Each row below holds a small network's activations on one input, seen along a few directions.
Each table varies a few parts of the input and shows all the possible inputs, shuffled.
A made-up example of a description, with smaller parts first: one of 8 places around a ring, together with either a single point or one of 9 places around a ring or (one of 2 separate values, together with one of 6 places along a line).
Shared parts are said once, and a part with two or three values counts as separate values.

Table:
R1: [ 0.40  0.30 -0.57 -2.65 -2.28 -2.83 -0.63  0.51  1.47 -2.54  1.35  1.73
 -1.21]
R2: [-2.46  1.61  3.13  0.39 -0.63  0.35  0.38 -1.40 -1.86 -2.96  1.94  2.71
 -0.42]
R3: [ 2.49  1.78  0.11 -2.60 -0.34 -1.79 -2.45  2.30 -0.58 -0.34  2.29 -1.19
  0.04]
R4: [-0.62 -7.48 -5.29  4.45  2.35  1.13  8.59  0.22 -1.31  2.45 -2.19 -0.16
 -1.87]
R5: [-0.26  1.38  4.92 -0.35 -2.78 -0.28 -2.49 -0.78  2.78  1.89 -1.51 -1.11
  1.72]
R6: [-0.22  0.28  3.82 -1.58  0.88  1.87  0.33 -1.08  2.08 -3.25  1.44  1.98
  0.21]
R7: [-1.52  3.19  3.02  0.06  1.49 -0.63 -1.04 -1.45 -1.84  1.05  2.08  2.95
  0.34]
R8: [-0.07  1.27 -0.14 -2.68  1.47 -2.44 -4.64  1.69  0.72  0.91  0.41 -3.12
  1.84]
R9: [ 0.05  1.29  2.71 -3.17 -0.05 -0.46 -3.52 -0.95  1.82  2.94 -0.74 -2.88
  0.71]
R10: [-1.86  3.58  3.61  0.02 -2.18 -0.76 -1.30 -1.31  2.20  1.58 -0.95  0.03
 -0.05]
R11: [ 0.53 -3.16 -7.99  5.16 -0.26  5.55  3.77  2.07 -4.63  0.26  0.36  1.92
 -2.40]
R12: [ 3.53 -4.04 -7.33  2.95  2.32  0.28  2.99  0.19 -0.86 -1.99 -4.48 -2.88
  1.08]
What do these inputs look like to the network?
> either one of 3 separate values or one of 9 places around a ring
A walk changes only the place on the ring of 9. It starts at R7 and steps to R10. List the rest of the walk in order.
> R5, R9, R8, R3, R1, R6, R2

Table:
R13: [-1.38 -3.41  0.30  4.02 -0.66  1.17  4.35 -0.58 -1.93  3.40 -4.69 -1.84
  1.15]
R14: [ 2.32  4.10  0.26  0.15 -0.89 -2.83 -5.82  2.50 -0.37 -5.01  3.71  0.68
  1.08]
R15: [ 3.35 -3.75 -7.70  1.25  3.09  1.03 -2.31  1.43 -1.81 -1.84 -0.73 -1.13
  1.50]
R16: [ 3.60 -0.66  1.37 -4.45 -2.47  0.09 -3.73  1.55 -1.48 -4.20  0.37 -1.70
  1.97]
R17: [-1.60 -0.29 -4.83  4.71 -1.22  0.74  2.89  1.65 -3.06  0.82  2.63  2.59
 -1.83]
R18: [ 1.40 -0.73 -1.36  4.49  0.49  4.06  5.11 -1.67 -2.76 -2.34 -1.36  3.98
 -3.86]
R19: [ 0.19  5.41  4.71 -2.55  0.51  1.35 -3.14  1.40 -1.43  0.93  2.45  6.18
 -1.02]
R20: [-2.52  6.70  1.54 -0.15 -1.57 -1.74 -2.31  2.17 -0.10 -0.79  4.01  2.19
 -1.84]
R21: [-1.11  4.47  6.78 -0.53 -0.65  0.63 -3.76 -0.07  1.17  4.56 -1.96 -1.60
  5.16]
R22: [-1.62  4.23  4.27 -4.81  1.87 -2.93  0.46 -3.27  2.72 -0.57  1.48  3.94
 -0.60]
R23: [-0.66 -6.56 -6.41 -1.24 -0.47  0.39  0.78 -0.43  0.88  0.68 -0.99 -3.58
 -1.38]
R24: [ 1.44 -5.25 -3.68  2.70 -0.37 -1.82  1.53  1.21  3.15  5.29 -2.83 -2.15
  0.25]
R25: [ 1.87 -0.81  1.04 -4.83 -2.84 -2.11 -5.12 -1.69  2.18  0.39  2.22 -2.22
  2.60]
R26: [ 1.94 -0.78 -7.07  5.07 -0.61  1.92  1.91  0.29 -0.74 -6.16 -0.10 -1.59
 -1.92]
R27: [-4.01  3.02  7.47 -2.92  3.66 -0.69 -1.47 -1.59  0.97  1.03 -0.16 -2.24
 -0.81]
R28: [ 1.11  1.06  3.93 -2.49 -3.09 -0.74 -3.33  1.76  3.84  4.31 -1.47 -3.35
  2.78]
R29: [-3.19 -3.67  0.98  2.34  2.82  2.79  6.39 -1.49 -0.41  0.25 -1.59 -2.01
 -1.23]
R30: [-1.14 -3.08 -1.60 -0.77  2.40 -1.31  7.59 -3.18 -0.82 -0.75 -0.98  3.86
 -2.00]
Changing only one part turns R19 into R18. The same change can be made to R27. Which row results?
> R29
What do these inputs look like to the network?
> one of 2 separate values, together with one of 9 places around a ring
